Each row below holds a small network's activations on one input, seen along a few directions.
Each table varies a few parts of the input and shows all the possible inputs, shuffled.
A made-up example of a description, with smaller parts first: one of 2 separate values, together with either a single point or one of 11 places along a line or (one of 6 places along a line, together with one of 8 places around a ring).
Shared parts are said once, and a part with two or three values counts as separate values.
(in the rows, 128 means zero)

Rows:
row 1: [109 139 171  78  94 164 110 211 115 145 123 140 174 141 108]
row 2: [ 92 127 174  96 116 145 141 141 150 163 109 218 183 114 118]
row 3: [ 99 126 130  85 200  95 120 119  74 124 117  66 134 152 126]
row 4: [117 136 152  55 140 128  92 159  84  91 120  83 183 138 115]
row 5: [141 139 127 193 150 138 147 105 163 158 102 178  95  95 163]
row 6: [146 139 115 140 165 105  76 101 109 121 128  48  83 113 129]
row 7: [140 141 147 144  79 161 114 117 189 158 114 188 155  78 154]
row 8: [ 87 113 133 137 193 136 160 120 127 149  97 219 127 120 111]
row 9: [123 117  86 177 158  69 180  85 123 124 134 110  83 142 125]
row 10: [151  92  94 118 137  96 140  79  89 117 164  51 100 178 130]
row 11: [119 117 136 152  56 156 182 138 180 135 150 184 137 141 135]
row 12: [155 142 143 146  55 172  57 184 152 138 126 117 147 112 128]
row 13: [123 137 117 111  27 139 121 170 126  92 169 141 152 112 134]
row 14: [125 101 108 184 128 135 202  95 158 139 140 183  89 160 135]
row 15: [145 121 118 104  69 110  98 130  92  61 163  81 136 138 106]
row 16: [114 104 115 139 228 111 155 118  97 159  90 125 107 164  90]
row 17: [153 154  96 153 204 104 141  97 149 143 125 107  85 100 156]
row 18: [167 159 141  92 105 141  70 137 127  86 135  64 133 105 142]
Changing only one part turns row 12 into row 13. The same change can be made to row 17. Which row results?
> row 9
What is each input in this table made of?
> one of 3 separate values, together with one of 6 places around a ring
Which other rows does row 6 become when the choice among 3 separate values takes its other values? List them by row number.
> row 3, row 10

Rows:
row 19: [131 147 148 143  92 143 118 146 169 134 122 167 146  92 143]
row 20: [112 131 125 122 106 130 106 141 128 124 132 115 143 115 107]
row 21: [132 113  74 163 182  82 185  72 121 128 131 117  63 145 140]
row 22: [125 125 132 126 111 129 114 125 107 113 137 102 144 138 103]
row 23: [156 131  96 115 189  99 115  93  97 124 125  53  85 140 147]
row 24: [107 117 116 129 233 101 153 106 104 154  92 127 101 144 114]
row 25: [129 113 148 120  99 155 122 139 137 124 137 149 147 133 121]
row 26: [121 126 143 113  96 148 116 139 150 123 130 169 159 104 139]
row 27: [137 138 152 153  93 152 122 144 151 137 131 149 134 122 126]
row 28: [124 142 134 109 102 134 123 152 127 124 132 141 146 121 141]
row 29: [134 125 140 114 105 136 133 151 117 125 140 120 138 153 126]
What is each input in this table made of?
> either one of 3 separate values or (one of 2 separate values, together with one of 4 places along a line)
List by row number the other inputs of the same sort as row 21.
> row 23, row 24
Which other rows does row 25 become when the place on the line of 4 takes its other values? List them by row number.
> row 22, row 27, row 29

Rows:
row 30: [172 135  99 152 179 106 120  80 134 139 122  77  75 122 163]
row 31: [105 128 163 106  98 159 115 172 132 139 120 167 177 126 112]
row 32: [141 139 129 124  44 149 114 140 161 111 155 152 150 100 155]
row 33: [131 142 145 167  91 136 138 135 156 131 130 162 123 115 134]
row 34: [133 130 119 145 222 115 138  96 131 167  94 131  88 125 145]
row 35: [113 119  75 158 171  75 163  66 125 126 126 124  87 116 136]
row 36: [151 148 142 155  75 133 126 134 148 112 145 122 128 116 134]
row 37: [118  95 108 144 191 112 183 107 119 147 122 147  93 170 115]
row 38: [113 130 162 114 124 159 116 164 130 136 111 155 163 121 101]
row 39: [116 129 155 142 116 155 135 147 154 143 118 179 148 114 114]
row 40: [115 132 154  81  77 155  92 173 128 113 137 141 176 113 131]
row 41: [125 131 139 150  65 152 129 141 166 136 140 175 141 113 139]
row 42: [128 130 120 115 235 120 118 119 110 159  85 104 104 134 128]
row 43: [146 134 136 140  50 146 115 138 152 119 155 141 145 119 142]
row 44: [ 86 120  98 112 208  82 146  98  92 124 105 114 123 135 108]
row 45: [101 125  94 103 184  80 130  95  79 111 123  75 123 138 116]
row 46: [119 129 155  95  80 154  96 172 121 124 136 130 173 131 116]
row 47: [144 146 151 126  82 133 102 151 122 107 141 101 140 131 123]
row 48: [156 104  94 152 147 103 171  87 119 116 151  91  80 166 135]
row 49: [166 138 104 122 185 111 102  99 109 136 119  53  89 132 148]
row 50: [114 101 119 116 195 115 167 121  89 139 116 124 109 180 103]
row 51: [127 131 158 104 105 153  97 163 119 118 129 115 161 128 108]
row 52: [124 129  81 117 161  73 133  79  94 101 137  61 107 129 128]
row 53: [132 102 118 105 179 113 153 121  81 120 133  81 109 178 105]
row 54: [140 135 144 109  55 149  97 156 134 114 152 116 157 126 127]
row 55: [151 106 101 123 151 106 150 105  92 114 148  71  93 178 121]
row 56: [110 140 163 119 128 147 120 173 123 134 105 154 157 126 102]
row 57: [149 134 141 149  72 145 112 128 152 112 144 126 129 115 135]
row 58: [108 125 151 133  92 156 131 157 155 147 125 192 159 119 124]
row 59: [145 133 122 106 211 115 101 113  96 143 104  65 103 135 136]
row 60: [154 133 102 162 197 112 139  81 145 159 107 112  70 113 159]
row 61: [135 137 140  94  50 149  95 157 140 104 152 129 163 109 142]
row 62: [105 130 150 119  87 156 129 155 156 137 125 204 163 101 141]
row 63: [100 132 153  91  93 161 111 173 136 132 119 180 179 110 126]
row 64: [ 91 117  88 141 201  78 164  82 116 133 113 139 107 126 122]
row 65: [113 137 159 148 120 142 138 153 148 140 111 179 140 117 117]
row 66: [125 135 131 135  62 153 128 143 169 127 142 188 148  97 153]
row 67: [132 122  67 147 156  72 146  68 116 110 140  87  91 122 138]
row 68: [124 143 160 109 108 142 103 171 111 118 124 114 154 130 106]
row 69: [147 136 145 120  78 147  95 146 130 109 145 104 144 127 120]
row 70: [134 132 141 160  88 150 130 129 159 133 132 165 128 112 133]
row 71: [137 101  96 163 164 108 187  89 129 135 137 129  78 162 132]
What is each input in this table made of?
> one of 6 places around a ring, together with either one of 3 separate values or one of 4 places along a line
Which other rows does row 50 become when the place on the ring of 6 takes its other values? List them by row number.
> row 37, row 48, row 53, row 55, row 71
Which other rows does row 71 become when the choice among 3 separate values takes its other values? List them by row number.
> row 35, row 60
Which other rows does row 42 become when the choice among 3 separate values takes its other values? List them by row number.
> row 44, row 50
Which other rows does row 56 become when the place on the line of 4 takes its other values? List them by row number.
> row 31, row 38, row 63

Rows:
row 72: [121 138 150 100 103 142  98 158 122 118 126 121 164 118 123]
row 73: [127 133 160 105  93 146 107 162 116 112 134 119 159 138 117]
row 74: [122 127 110 115 180 101 125 112  98 127 117  91 114 138 124]
row 75: [143 131 107 137 157 102 139 103 122 127 127 106  98 126 130]
row 76: [130 111  98 124 160 108 146 103 113 125 131 108 108 144 127]
row 77: [137 125 112 125 173 112 121 106 112 137 123  86 102 138 131]
row 78: [134 126  99 148 147 105 143  99 122 122 131 109  99 132 129]
row 79: [107 115 109 176 179 117 185  97 159 160 105 202  95 124 130]
row 80: [130 121 120 123 166 107 136 112  95 123 126  88 113 153 115]
row 81: [108 130 152 158 105 166 154 147 177 166 116 233 144 106 138]
row 82: [136 134 150 113  97 150  93 151 138 127 133 115 147 119 129]
row 83: [141 143 139 122  81 147 112 151 141 121 139 134 142 111 135]
row 84: [132 136 143 135  69 146 117 144 144 113 142 137 151 120 136]
row 85: [123 123 142 112  83 144 115 147 134 115 142 143 157 125 127]
What is each input in this table made of?
> one of 2 separate values, together with either a single point or one of 6 places around a ring
Changing only the choice among 2 separate values turns row 84 into row 78. The same change can be made to row 83. Which row results?
> row 75
